Here are a small network's activations along a few directions, averaged over the inputs that share one value of a field.
Values that are neighbours, or in one group, have similar rows; names and order tell nothing.
Random noise pushes rows far along 2 fixed directions. That doesn't count. These rows show it; they differ only by the noise:
[-374  339   82   92  128  -46 -312   65  241   79  -95 -254   12 -154]
[-130  304   65   75   80  -95 -499 -144  140  159 -149 -155 -159  -40]
[-266  698  107  473  193  211 -774 -310  507  303 -131 -428 -211  -93]
[ 282   21   18 -185  -53 -344 -586 -326 -216  182 -233  142 -359  146]


Values of V:
v3: [ 350   21   75  206  -91  281  -83 -482   15   11   26  122 -233  -16]
v5: [ 559  -81 -137  118  140  258  304 -137 -185   11  -42  284  -26  202]
v1: [-475  224 -185  324  260  735  608  450  424 -123   87 -388  396 -184]
v14: [  43  263  -73  530    4  378 -150 -420  441  153  219 -134 -107   74]
v6: [ 594  417  154  658   -3  638 -923 -960  400  477 -102 -159 -490  342]
v15: [ 117 -100   20 -306 -192 -413 -361  119  -81  -96 -124   41   16  108]
v4: [  27 -411 -125 -471  -91 -337  394  288 -452   45   83  228   15 -188]
v7: [-514   82  172 -114  122 -342  114  472   83 -235 -124  -39  494 -271]
v13: [ 353 -306  -69  209   64  259  149 -247 -156   38  -76  118 -121  288]
v9: [ 190 -173  -35  239  198  248  387 -104  151 -195  147  131   24   36]
v8: [ 150  262   36  189  -28  -25 -173 -217 -105  156  168 -167 -293  194]
v2: [-545  506  136  472   75  409    5   85  609   66   28 -412  294 -410]
v10: [ 444 -346 -156 -468 -275 -592 -523 -224 -596  137 -160  436 -510  262]
v11: [-571  105   65 -121  -60 -190  -45  438  105 -105    7 -141  262 -103]
v16: [ 170  431   66  309  -82  356 -496 -491  216  324   45 -330 -299  214]
v12: [ 414  -86  -71   88  -22  148   17 -286   19   29  169  104 -183   42]
V is arranged as 4 separate groups.
- List the group mates of v3, in the order listed. => v14, v6, v12
- List the group mates of v7, in the order listed. => v15, v10, v11
- List the group mates of v16, in the order listed. => v4, v8, v2

Values of T:
t10: [-217 -107  167  170 -180   90  646  286   36 -279  348 -255  341 -216]
t6: [ 261  -61 -110   30 -307  224   71 -210  -39 -136  209  -52   99  154]
t8: [ 483 -357  -50 -239  -10   34  380  -34 -210  -92  -52  232    3  128]
t13: [-259   69  153  -73  118 -159 -124  277  110  -89  -42  154   73   51]
t12: [-285  276  -53  377  297  437   90  -86  332  111 -104 -290   92  -12]
t1: [ -32 -299  126 -263  -43 -260  -97  365 -165 -150 -156  161    7   83]
t2: [  36  138   49  156 -191  147 -754 -551  204  483  -51  -94 -269  -13]
t9: [ 374  -42 -190  -97  159  -56  186  -96 -174   44   24  102 -385  101]
t16: [ 155 -128   13 -224 -140 -498 -124  -79 -288  189  -50    6 -265   42]
t3: [ 115  -65 -150   -4  366  -68   96 -197  -68  -36  -36  199 -190   94]
t15: [-407  675  111  331  -39  285 -447 -159  292  269   -8 -387  -75 -292]
t14: [ 559  -66  -71  229 -138  229   27 -320   -2  179    6  186  -69   -2]
t11: [-395 -192 -101    4  220  -28  521  534   51 -434   89   54  406 -120]
t7: [-203  659  136  383  133  321 -598   22  419  237   -1 -333  153  138]
t5: [ 116   77   -9 -131  -27 -172 -393    2   74   29 -193  -11 -186  154]
t4: [ -35   65   20   40 -113  -72 -374 -496 -115  104  -65   37 -191 -147]
T is arranged as 4 separate groups.
- List the group mates of t8, in the order listed. => t10, t6, t14
- List the group mates of t4, in the order listed. => t2, t16, t15
- List the group mates of t3, in the order listed. => t12, t9, t11

Values of M:
m14: [ 241 -238   94 -218  -86 -105 -184  -22 -250 -390 -249  347 -158  487]
m16: [ 397 -561  -46 -443 -270  -47  807  464 -455 -187   85  274  161    9]
m19: [-134   10  110 -355 -115 -275  -11  150 -189   -6   29  -94   87 -170]
m10: [ 429 -102 -149 -114  275 -233 -540 -401 -192  285 -410  311 -383  377]
m22: [ 264    2 -179   69  146  355  315   11  140 -131   52  148  140  -89]
m11: [-115  -59 -143 -235   91 -322 -229   89 -289 -135 -249  295   55   87]
m8: [  96  -97  177 -128 -358 -210 -228  -61 -151   52 -110   72  -69  -40]
m6: [ 481   32   29  262 -205  266   39 -496 -156  186  -14 -196 -246   40]
m1: [-205 -258 -160   77  211  -38  371  -40   47   41  264  -10  124 -160]
m2: [-239  -52 -132 -154  114 -178   53  220 -207  255  -42  144   -3 -167]
m5: [-386  147 -124   42   -7 -151  306   38  306  203  197 -413   87 -295]
m24: [-275  181 -115  264  266   72  -63 -236  314  262  250 -284   60 -174]
m23: [ 145   26  109   45 -344  -66 -358 -339  -86  184   28   16 -194  -31]
m20: [-250   34  115 -142  155 -163  -33  432   95 -341   -7  -78  151   73]
m18: [ 205 -113   65 -151 -260 -149 -349 -382 -176  266  101   87 -302    3]
m7: [  97   25 -279   39  396  232  232 -148  161  -30   87  168  -38   86]
m3: [ 202  -66  -21 -584   19 -532 -118  143 -384   42 -182  316 -141  -75]
m12: [ 109  245   53  311  -18  218 -210 -749   31  270   14 -175 -395   40]
m15: [ 379 -383  167 -146 -440  -65  110  168 -408 -113  -56  331   26  198]
m21: [ -55  286 -105  406  522  224 -149   22  213   89  -81  -49  -37   58]
m17: [ -26  111   71  245 -357   31   70   35  113  -25  184 -143   94  -48]
m9: [-373  270  282  455  -72  373    3  256  478 -316  -64 -255  279  -42]
m13: [  10   33  275   -9 -109   34 -399   -5   94  -64  -27 -143   69  106]
m4: [   9  205 -176  213  206  398  -27  125  391 -154  -16 -162   -3  193]
M is arranged as a network in which each value has 3 neighbours.
- Which values are neighbours of m16? Give them in the order they are listed. => m22, m6, m15
- Which values are neighbours of m10? Give them in the order they are listed. => m11, m2, m21
- Which values are neighbours of m13? Give them in the order they are listed. => m8, m20, m9
- Which values are neighbours of m1? Give them in the order they are listed. => m24, m7, m12
- Which values are neighbours of m18? Give them in the order they are listed. => m19, m5, m23
